Each row has a name. Each piece below is followed by the name of the row it came from, unless a question asks for something else. Each question is about the rows just above it.

117,152,143,95,135,159,96,154,107,128,108,89,129,135,88,104,106,127,111,115,89,139,120,220,103,126,93,160,99,126,124,132,90 -> lamed
125,139,142,100,137,147,104,146,101,125,106,94,132,143,86,107,100,122,120,139,115,220,111,89,105,144,91,184,128,105,114,110,76 -> Siro
125,139,142,100,137,147,104,146,101,125,106,94,132,143,86,107,100,122,120,139,115,220,111,89,105,119,96,154,109,138,122,131,99 -> voked
117,149,138,99,134,164,95,160,108,124,111,96,129,138,82,102,112,139,116,141,121,227,102,85,104,129,93,165,101,126,122,125,86 -> Valir
100,162,121,98,122,183,87,183,129,109,133,97,119,129,83,96,131,167,121,143,126,226,95,101,112,147,90,186,97,101,116,110,73 -> mep
101,153,117,104,123,176,92,176,128,104,134,102,119,131,87,98,128,163,125,146,123,213,101,109,116,143,92,183,101,106,116,106,82 -> sab
113,156,139,97,132,170,92,162,112,126,112,92,127,134,85,101,114,140,117,137,124,232,101,88,102,132,93,167,96,120,124,126,83 -> Pemep
117,152,143,95,135,159,96,154,107,128,108,89,129,135,88,104,106,127,111,115,89,139,120,220,103,126,93,160,99,126,124,132,90 is in which row?
lamed
find: 100,162,121,98,122,183,87,183,129,109,133,97,119,129,83,96,131,167,121,143,126,226,95,101,112,147,90,186,97,101,116,110,73
mep
The row with 125,139,142,100,137,147,104,146,101,125,106,94,132,143,86,107,100,122,120,139,115,220,111,89,105,119,96,154,109,138,122,131,99 is
voked
Which row holds 126,99,160 read backwards?
lamed

204,64,95,110  sab
130,126,120,125  Pemep
120,96,97,149  zopul
145,182,50,139  lamed
209,129,132,62  kono
166,131,78,60  guti
170,34,75,65  Tuti
209,129,132,145  voked
169,156,111,69  Valir
96,67,34,120  Siro
128,71,102,99  Botuz
208,125,84,140  mep
Right after 97 comes
149
The entry that follows 169:
156

219,100,69,153,103,109,83  kono
139,140,138,178,239,178,90  mep
32,113,127,154,239,178,92  Valir
139,141,133,154,239,178,90  guti
Right after 141 comes
133
The rest of the row after 138,178,239,178:
90
The entry that follows 153:
103
The entry that follows 100:
69
After 140,138, its row goes on with
178,239,178,90
Right after 219 comes
100

171,136,119,198,222,162,104,160,151,180,226 -> mep
222,160,152,134,51,169,185,206,176,140,33 -> guti
173,88,74,159,49,193,210,243,196,156,26 -> Pemep
171,136,119,198,222,162,152,160,151,180,226 -> voked
161,110,88,126,205,162,153,213,173,143,14 -> Siro
85,161,211,92,129,110,104,62,108,212,156 -> Botuz
69,124,233,127,125,168,154,81,143,71,147 -> lamed
104,161,105,134,51,169,185,206,176,140,33 -> sab
The rest of the row after 161,211,92,129:
110,104,62,108,212,156
Which row holds this, read backwards? 160,104
mep
Right after 211 comes
92
After 88,74,159, its row goes on with
49,193,210,243,196,156,26
152,162,222 is which row, read backwards?
voked
Right after 108 comes
212
Go on from 162,152 to the end of its row.
160,151,180,226

148,25,139,116 -> lamed
25,148,170,134 -> Valir
27,149,136,125 -> voked
137,127,126,125 -> mep
38,139,151,171 -> Botuz
42,146,148,156 -> guti
28,162,157,161 -> Pemep
53,142,154,174 -> zopul
29,162,157,161 -> Siro
21,149,135,121 -> Tuti
27,129,152,184 -> kono
25,149,127,126 -> sab
Go on from 21,149 to the end of its row.
135,121
Which row holds this, read backwards? 170,148,25
Valir
Which row holds this, read backwards? 142,53
zopul
Which row holds 148,25,139,116?
lamed
The entry that follows 28:
162
Go on from 29,162 to the end of its row.
157,161

176,185,63,134,140,161,28,45,152  zopul
202,63,77,87,151,112,135,128,186  Valir
160,235,177,134,66,81,111,165,62  Botuz
118,188,114,155,209,117,110,180,195  lamed
85,151,63,149,55,104,132,128,186  guti
130,124,119,130,131,117,111,126,125  Siro
18,116,166,186,209,142,123,96,87  kono
85,151,63,149,55,104,132,128,186 is in which row?
guti
What comes right after 180 in the named rows?
195
Right after 85 comes
151
The rest of the row after 209,117:
110,180,195
The rest of the row after 117,111:
126,125

231,193,103,208,206,53,168,111,126,188,164,127,213,177,54,161,101,233,104,59,131,222,175,175,34,220,29,35,87,104,98,167,118,32,200,171,151,161,205,223,21,194,171,62,79,156,183,117,188,50,155,131,171,210,41,55,129,164 : zopul
194,234,35,27,225,187,106,23,145,173,21,162,92,67,204,74,61,190,106,149,214,73,124,215,154,39,55,132,213,236,86,74,219,67,223,212,74,123,135,130,103,126,58,91,20,37,168,199,100,97,208,71,144,93,185,229,77,91 : Valir
202,96,85,178,135,171,85,91,100,21,57,84,23,63,190,199,137,146,125,101,64,51,47,26,122,19,72,149,149,32,110,180,193,43,81,163,112,107,197,69,207,161,201,144,102,149,120,40,180,104,136,177,180,125,117,99,182,232 : Botuz
178,209,62,32,77,217,54,86,134,189,48,221,107,30,54,48,183,114,130,162,186,147,176,139,124,225,148,25,233,60,211,111,219,169,73,174,103,132,178,186,68,116,116,153,75,78,230,228,146,160,180,105,173,37,72,128,129,93 : sab
231,237,91,59,38,89,235,233,184,120,93,183,215,219,67,85,19,163,68,51,189,79,119,39,125,116,160,39,104,195,153,112,145,69,221,173,234,224,148,136,69,122,110,188,26,210,28,158,147,210,89,153,84,224,131,27,155,229 : voked
156,199,27,147,112,22,176,40,83,153,132,212,60,30,112,80,100,22,185,225,73,168,226,102,224,217,197,191,52,122,221,211,53,178,107,171,151,161,204,88,161,168,188,61,195,137,29,82,150,79,207,82,50,156,77,115,173,165 : mep
70,184,202,123,25,105,95,216,114,103,192,207,217,220,199,165,227,93,38,114,235,201,161,21,68,187,192,92,126,53,64,146,81,232,165,137,54,171,27,42,218,189,112,78,50,165,134,63,188,151,103,120,64,84,75,179,29,161 : Tuti
85,32,125,133,83,226,87,134,156,189,108,64,199,136,191,228,219,159,84,134,212,217,90,195,88,163,174,223,112,229,115,152,194,237,62,63,115,230,37,170,236,210,170,25,93,74,93,186,198,93,49,38,234,166,210,86,236,207 : lamed
178,209,62,32,77,217,54,86,134,189,48,221,107,30,54,48,183,114,130,162,84,147,176,139,124,225,148,25,233,60,211,111,219,169,73,174,103,132,178,186,68,116,116,153,75,78,230,228,146,160,180,105,173,37,72,128,238,177 : kono
81,32,48,59,217,114,185,42,70,113,135,61,162,90,152,93,175,38,155,73,234,179,137,80,61,231,103,69,179,74,229,92,128,116,119,66,220,23,40,68,130,172,30,193,235,216,194,81,165,125,203,58,213,196,188,112,157,212 : Pemep
187,57,172,133,107,86,79,50,176,52,143,200,114,53,148,178,27,25,36,65,66,206,63,125,238,137,233,63,80,43,144,159,47,39,22,166,145,99,229,130,111,21,116,221,183,67,44,85,231,156,187,41,50,93,148,123,122,62 : guti
225,192,233,218,94,169,219,193,116,27,150,86,52,219,90,113,81,102,80,69,215,75,104,103,156,123,225,125,205,181,203,187,142,101,223,136,205,157,152,233,50,175,45,111,228,102,112,115,104,143,162,181,185,34,185,113,235,73 : Siro
After 171,151,161,205, its row goes on with
223,21,194,171,62,79,156,183,117,188,50,155,131,171,210,41,55,129,164
find: 231,237,91,59,38,89,235,233,184,120,93,183,215,219,67,85,19,163,68,51,189,79,119,39,125,116,160,39,104,195,153,112,145,69,221,173,234,224,148,136,69,122,110,188,26,210,28,158,147,210,89,153,84,224,131,27,155,229
voked
133,172,57,187 is which row, read backwards?
guti
find: 187,57,172,133,107,86,79,50,176,52,143,200,114,53,148,178,27,25,36,65,66,206,63,125,238,137,233,63,80,43,144,159,47,39,22,166,145,99,229,130,111,21,116,221,183,67,44,85,231,156,187,41,50,93,148,123,122,62
guti
Which row holds 70,184,202,123,25,105,95,216,114,103,192,207,217,220,199,165,227,93,38,114,235,201,161,21,68,187,192,92,126,53,64,146,81,232,165,137,54,171,27,42,218,189,112,78,50,165,134,63,188,151,103,120,64,84,75,179,29,161?
Tuti

139,149,173,149,110,128,116,118 : lamed
129,147,183,147,113,134,134,122 : Tuti
210,150,126,151,111,158,85,119 : voked
121,152,161,150,109,122,132,151 : sab
146,151,165,150,109,124,126,120 : guti
111,151,189,150,126,158,85,119 : Valir
152,151,150,189,109,122,135,122 : kono
146,151,165,150,109,124,126,121 : mep
111,151,210,150,126,123,85,119 : Pemep
111,151,210,138,126,158,85,119 : Siro
Which row holds 126,150,210,151,111 read backwards?
Pemep
After 128,116, its row goes on with
118
Which row holds this, read backwards? 150,189,151
Valir
111,151,210,138,126,158,85,119 is in which row?
Siro
The row with 121,152,161,150,109,122,132,151 is
sab
Right after 138 comes
126
Which row holds 123,126,150,210,151 read backwards?
Pemep

84,176,177,83,113,182,156,144,199,173,195,34,139,129,141,211,140,104,87,201 : lamed
84,173,226,37,103,122,98,121,184,127,100,73,109,85,136,148,144,155,166,114 : sab
134,170,168,168,192,90,222,111,85,141,162,92,219,193,69,30,124,152,91,187 : Tuti
57,128,73,72,105,178,75,79,126,105,39,87,198,138,106,142,134,224,117,55 : guti
143,35,204,159,129,206,165,143,176,66,190,176,46,116,167,132,118,172,60,97 : Pemep
86,28,172,106,38,127,187,75,228,193,78,87,158,122,76,72,101,27,94,55 : Valir
76,156,224,94,154,174,139,79,223,56,79,191,44,170,227,190,162,142,169,177 : mep
202,144,40,193,72,68,44,36,95,101,151,88,216,163,49,95,26,70,104,139 : zopul
175,143,86,105,120,38,220,109,144,135,75,182,208,208,187,129,181,188,63,55 : Siro
132,51,124,67,111,190,230,41,100,193,78,88,158,220,173,186,33,212,105,163 : Botuz
104,70,26,95,49,163,216,88,151 is which row, read backwards?
zopul
Go on from 142,134,224,117 to the end of its row.
55
The entry that follows 212:
105
The rest of the row after 187,75,228:
193,78,87,158,122,76,72,101,27,94,55
After 193,78,88,158, its row goes on with
220,173,186,33,212,105,163

20,36,96,222,173 = sab
56,222,176,222,28 = Valir
20,36,97,222,28 = zopul
173,222,96 is which row, read backwards?
sab
Which row holds this, read backwards? 28,222,97
zopul
What comes right after 56 in the named rows?
222
After 97,222, its row goes on with
28

166,129,126,113,146,137,120,116,91,149,84,146,141,84,194,178,158,94,142,75,139,149,135,140,116,153,175,144,90,58,129 : Pemep
120,169,87,174,66,134,143,129,104,206,139,104,85,172,165,115,135,186,109,146,119,132,141,124,98,129,147,92,154,157,123 : voked
116,143,169,91,104,171,116,154,146,127,200,120,94,159,86,112,90,131,107,121,102,178,180,122,150,107,102,128,121,186,169 : lamed
137,169,80,182,77,119,138,121,92,206,114,112,94,157,189,133,143,179,123,129,124,121,125,123,89,148,159,93,146,128,123 : kono
116,143,169,91,104,171,116,154,146,127,200,155,154,159,174,112,120,110,124,155,165,100,84,119,156,90,118,143,159,199,83 : Valir
116,143,169,91,104,171,116,154,146,127,200,120,94,159,86,112,90,131,107,121,102,178,180,122,150,107,102,128,121,186,146 : Siro
104,134,140,104,96,157,152,153,166,101,176,116,110,145,85,103,105,165,112,164,87,134,160,117,121,80,67,142,159,175,132 : zopul
119,112,180,78,150,123,135,129,173,44,152,154,154,140,69,106,99,104,147,129,121,103,100,108,146,104,75,165,142,153,122 : Botuz
112,167,94,168,63,139,144,131,112,201,150,102,84,176,151,105,131,185,105,153,119,135,145,125,104,119,140,94,157,172,123 : sab
88,123,166,102,117,122,148,108,158,102,154,143,147,137,71,64,120,110,124,155,165,100,84,119,118,120,138,166,147,108,68 : guti
124,130,62,196,116,127,114,153,110,181,128,79,90,143,145,144,132,183,101,164,100,147,176,144,113,147,131,77,126,117,159 : mep
What comes right after 156 in the named rows?
90
The rest of the row after 154,154:
140,69,106,99,104,147,129,121,103,100,108,146,104,75,165,142,153,122
The entry that follows 151:
105
find: 116,143,169,91,104,171,116,154,146,127,200,120,94,159,86,112,90,131,107,121,102,178,180,122,150,107,102,128,121,186,169
lamed

110,109,144,133,119,148,145,152,72,162,125,126,80,149,146,130,132,174,174,174,134,167,135,131,149,127,123,146,125,103,152,169,72,86,129,135,157,124,132,129,105,128 -> zopul
132,136,89,158,155,135,115,98,107,105,108,144,110,119,134,123,74,158,145,101,168,94,97,153,139,153,115,91,135,120,110,145,119,101,98,139,121,189,155,109,114,111 -> Siro
152,168,131,114,132,141,117,104,88,138,118,145,84,132,72,133,145,109,150,158,118,152,122,148,144,168,139,163,137,153,139,161,122,76,114,180,95,101,150,179,171,153 -> Botuz
161,125,141,132,147,122,97,88,85,151,117,132,72,125,126,156,110,90,130,161,150,127,103,64,117,101,109,158,105,140,163,174,158,172,84,112,131,137,76,169,138,122 -> mep
148,211,127,155,122,134,110,117,104,145,135,43,89,135,146,148,153,151,161,186,168,110,180,120,146,127,140,165,68,124,157,102,120,180,121,118,123,154,149,159,138,169 -> guti
107,112,82,112,128,138,112,121,109,160,142,58,83,127,145,150,156,153,160,199,173,118,177,130,153,128,145,164,86,121,150,98,119,173,116,117,124,161,139,153,141,185 -> Valir
102,106,80,100,140,135,110,121,112,156,140,49,85,134,141,142,152,150,160,189,183,119,177,118,151,131,150,158,83,124,153,99,121,172,124,116,120,161,144,165,139,167 -> sab
122,123,123,100,104,142,152,116,99,106,150,151,153,161,119,102,85,139,65,164,133,154,147,105,77,160,125,137,132,136,79,132,143,140,162,139,119,143,124,106,124,142 -> voked
148,212,127,155,122,113,121,153,89,206,142,102,136,72,126,125,101,99,125,88,91,182,144,120,158,148,140,158,174,105,140,172,158,163,135,116,176,121,85,133,128,129 -> Pemep
140,133,75,155,156,132,121,98,116,96,110,143,114,125,137,127,74,159,150,101,162,104,86,143,132,155,108,87,138,122,115,141,121,94,101,137,119,177,151,117,118,109 -> lamed
124,147,109,121,140,119,166,118,108,97,85,166,142,115,109,109,114,163,153,144,108,147,104,114,161,140,108,130,77,113,129,89,105,138,131,124,100,134,132,107,158,133 -> kono
Which row holds 124,147,109,121,140,119,166,118,108,97,85,166,142,115,109,109,114,163,153,144,108,147,104,114,161,140,108,130,77,113,129,89,105,138,131,124,100,134,132,107,158,133?
kono
The rest of the row after 148,212,127,155,122:
113,121,153,89,206,142,102,136,72,126,125,101,99,125,88,91,182,144,120,158,148,140,158,174,105,140,172,158,163,135,116,176,121,85,133,128,129
Which row holds 163,158,172,140,105,174,158 read backwards?
Pemep

32,91,124,84,106,82,169,142,180 = Botuz
45,118,32,91,127,84,118,17,75 = guti
32,122,236,48,159,44,24,172,114 = mep
112,181,152,107,127,221,109,169,82 = lamed
120,135,178,139,103,119,164,155,90 = Pemep
45,118,32,91,127,84,176,100,146 = zopul
123,64,105,121,95,157,112,83,134 = sab
45,118,32,107,127,220,118,17,75 = voked
After 135,178,139, its row goes on with
103,119,164,155,90
Right after 106 comes
82
The row with 45,118,32,91,127,84,176,100,146 is
zopul
Right after 181 comes
152
The rest of the row after 107,127,221:
109,169,82
Go on from 220,118 to the end of its row.
17,75

174,123,165,110,107,74,112,131,138,149,173,103,138,121,125,102,138,155 -> guti
215,130,176,76,99,55,135,163,80,107,194,60,101,131,89,31,93,201 -> Valir
177,112,190,118,96,55,136,101,202,206,195,115,179,104,156,142,187,141 -> lamed
Go on from 177,112 to the end of its row.
190,118,96,55,136,101,202,206,195,115,179,104,156,142,187,141
What comes right after 125 in the named rows?
102
What comes right after 89 in the named rows?
31
After 55,135, its row goes on with
163,80,107,194,60,101,131,89,31,93,201

117,101,140,138,130,30,114,109,234,91,117,166,101 = Valir
132,132,197,138,121,127,127,124,131,45,128,139,100 = guti
138,124,137,127,116,137,133,144,140,130,228,126,127 = voked
134,228,132,128,133,133,142,138,132,130,133,109,41 = Pemep
find: 132,132,197,138,121,127,127,124,131,45,128,139,100
guti
What comes right after 139 in the named rows?
100

